Each row below holds a small network's activations on one input, seen along a few directions.
In each table, some parts of the input vary, and every possible input appears once, in random order.
Descriptions start from the smaller parts, as in this example, which fits no table here: line(4) and (point or line(9) or (values(2) and ring(5))).
Shared parts are said once, and a part with two or three values counts as separate values.
In the rows, 128 means zero.

Other details of the inputs vary at random and push rows far along two fixed directions, the same in every table; ignore that.

Table:
row 1: [ 81 147 131 124 127 109 175 146 135 102 122 145 143]
row 2: [ 94 168 118 134 106  97 164 141 113 144 143 132 122]
row 3: [115 164 131 137 105  63 137 127 134 134 105 130 145]
row 4: [ 78 145  73 117 103  98 111 163 147 112 144 141  96]
row 5: [197 125 227 139 151 182 168  58  85 175 118  72 141]
row 6: [ 81 127  61 108 102 112 104 177 146  99 146 157 104]
row 7: [186 137 236 137 132 179 185  59  86 179 123  65 136]
row 8: [120 180 160 136 136  87 192 111  80 180 126 126 143]
row 9: [ 72 139  68  92 121  98 111 153 149 116 132 140  86]
row 10: [ 65 114  80  99 143  95 114 153 168  77 119 161 119]
row 11: [128  57 106 118 135 179  59 137 176  54 123 139 122]
row 12: [154  56 123 126 158 188  73 128 165  76 117 134 139]
row 13: [107 157 135 136 104  98 158 153 100 132 148 149 146]
row 14: [184 108 175 132 139 209 158 100 109 154 126  91 135]
row 15: [101 160 130 120 119  88 152 123 108 156 135 129 119]
row 16: [113 157 111 133 141  91 165 143 109 154 135 151 140]
row 17: [121 132  89 148 115  75  89 168 153 103 123 170 163]
row 18: [ 90 120  68 124 102  94  81 170 141  98 151 168 117]
row 19: [ 82 135  83 118 105  91  92 156 144 107 148 152 102]
row 20: [138  80 103 101 116 193  56 121 171  92 133 100  72]
row 21: [131 170 148 148 127  67 150 119 116 147 101 134 159]
row 22: [115 175 148 146  99 116 212 141  86 164 138 122 147]
row 23: [174 144 198 159 110 174 197  95  80 172 133  86 149]
row 24: [159  75 123 113 133 180  56  91 159 113 127  89  79]
row 25: [142 192 185 172  87  85 202 128  89 162 113 125 188]
row 26: [ 85 141  83 107 117  96 117 147 143 124 132 133  95]
row 27: [ 94 169 112 108 137 100 169 136 108 153 126 135 114]
row 28: [103 127  80 119 143  87  96 157 136 120 140 170 125]
row 29: [172  78 128 119 153 182  61  87 148 121 124  97  92]
row 30: [120 196 169 135 136 102 232 110  71 194 118 110 140]
row 31: [166  95 190 128 174 189 152  74 128 125  97  95 140]
row 32: [186  77 156 135 140 191  83 111 133 114 134 111 135]
row 33: [171 121 167 151 100 144  94 100 149 116 107  97 136]
row 34: [136 160 142 152 131  74 152 137 121 145 105 146 171]
row 35: [150  77 129 117 123 175  46 113 160  91 141 110  94]
row 36: [ 99 135 125 127 163 101 175 147 126 119 114 165 163]
row 37: [174  74 123 132 136 196  80 121 147 114 135 110 120]
row 38: [121 152 127 143 125 102 159 148 100 150 145 151 157]
row 39: [181  88 153 117 155 207 118  95 133 138 118  95 112]
row 40: [184  67 146 123 158 186  65 100 146 114 130 114 118]
row 41: [104 124  67 130 127 101 101 171 138 111 149 168 134]
row 42: [100 131  72 117 142  97 114 160 140 123 135 160 118]
Each input here is: ring(6) and (values(2) or line(5)).
Question: The inputs of row 9 and row 27 match in every part but the ring(6) part. If row 24 is changed in the same way as row 9 into row 27, which row does it become?
Answer: row 29
Question: The inputs of row 36 and row 12 match in every part but the ring(6) part. If row 40 is changed in the same way as row 36 into row 12, which row does it become?
Answer: row 32
Question: Start at row 13 and move only the line(5) part, one step at a time. The first step leads to row 18. Which rows follow, in order?
Answer: row 23, row 22, row 6
Question: Start at row 28 and move only the ring(6) part, one step at a time. The first step leads to row 8. Which rows follow, in order?
Answer: row 15, row 19, row 18, row 38

Table:
row 43: [100 169 127 117 131  64 166 130 110 148 121 138 130]
row 44: [107  97  52 115 120 135  29 154 158  83 150 154  75]
row 45: [104 151  76 128  99  62  90 170 158 104 112 162 134]
row 46: [ 79 103  44  90 143  89  40 161 174  73 135 154  87]
row 47: [110 163 169 160 101 105 218 131 102 146 137 125 165]
row 48: [126  99 132 147 112 142  92 116 139  91 126 126 126]
row 49: [198  82 164 142 117 216 105 103 151 116 104  81 140]
row 50: [114  88  90 107 141 140  60 155 155  68 129 173 126]
row 51: [150 118 122 148 163 121 120 126 125 134 130 138 154]
row 52: [138 193 182 157 104 107 206 128  94 168 107 109 176]
row 53: [112 127  87 110 114 122  84 142 140 123 149 136 110]
row 54: [121 105  77 127 109 127  57 155 163  74 109 146 119]
row 55: [135 193 169 148 110  94 193 120  85 189 137 121 133]
row 56: [104 123 119 143 109  96  96 137 148  95 140 137 137]
row 57: [ 81 139  49 104 106  58  71 167 148 113 146 173 101]
row 58: [127 179 192 135 139 111 212 136  85 158 129 138 181]
row 59: [111 179 169 132 135 110 224 108  73 163 116 116 140]
row 60: [179  81 177 120 158 229 141  72 154 131 107  71 107]
row 61: [146  92 101 140 156 141  92 129 134 111 122 147 134]
row 62: [ 87 135  89 136 100  50  94 151 155 100 136 166 136]
row 63: [ 70 130  52 101 114  52  71 174 151 111 138 172 103]
row 64: [ 95 172 131 118 138  68 174 126 127 152 112 140 129]
row 65: [183  76 174 120 149 223 130  79 137 130 120  68 106]
row 66: [ 86 177 142 125 141 102 208 117 101 152 107 134 132]
row 67: [117  95 100 109 126 149  86 130 132 109 129 126 100]
row 68: [186  58 132 142 162 200  85 106 151 115 127 114 132]
row 69: [105 126 112 108 153 122 112 120 155 115 119 124 111]
row 70: [193  79 166 125 124 235 115  85 131 139 142  72 107]
row 71: [101 173 140 122 121  92 186 139  90 168 135 124 142]
row 72: [120 185 154 134 107 117 215 116  65 177 137 122 144]
row 73: [118 194 154 146 117  97 193 136  84 178 148 121 131]
row 74: [184  81 151 134 127 225  97 102 139 129 146  81  90]
row 75: [111 144 120 115 132  80 122 159 132 118 126 173 148]
row 76: [185  72 171 122 135 226 125  91 129 142 131  71 108]
row 77: [121 161 118 150 145  63 164 139 104 163 123 161 170]
row 78: [200  67 205 129 148 238 135  96 128 123 125  94 143]
Question: What do these inputs look like to the network?
Answer: line(4) and (values(4) or line(5))
Question: The inputs of row 78 and row 75 match in every part but the line(4) part. If row 65 is changed in the same way as row 78 into row 75, which row does it become?
Answer: row 43
Question: Change only the values(4) part in row 49. List by row number the other rows that result.
Answer: row 47, row 68, row 78
Question: Change only the line(4) part in row 53. List by row number the other rows that result.
Answer: row 57, row 70, row 72
Question: Which other rows agree with row 50 in the line(4) part? List them by row number.
Answer: row 44, row 48, row 54, row 59, row 61, row 66, row 67, row 72
Question: Start at row 55 and move only the line(4) part, one step at a time. The first step leads to row 73. Which rows follow, in order?
Answer: row 44, row 74
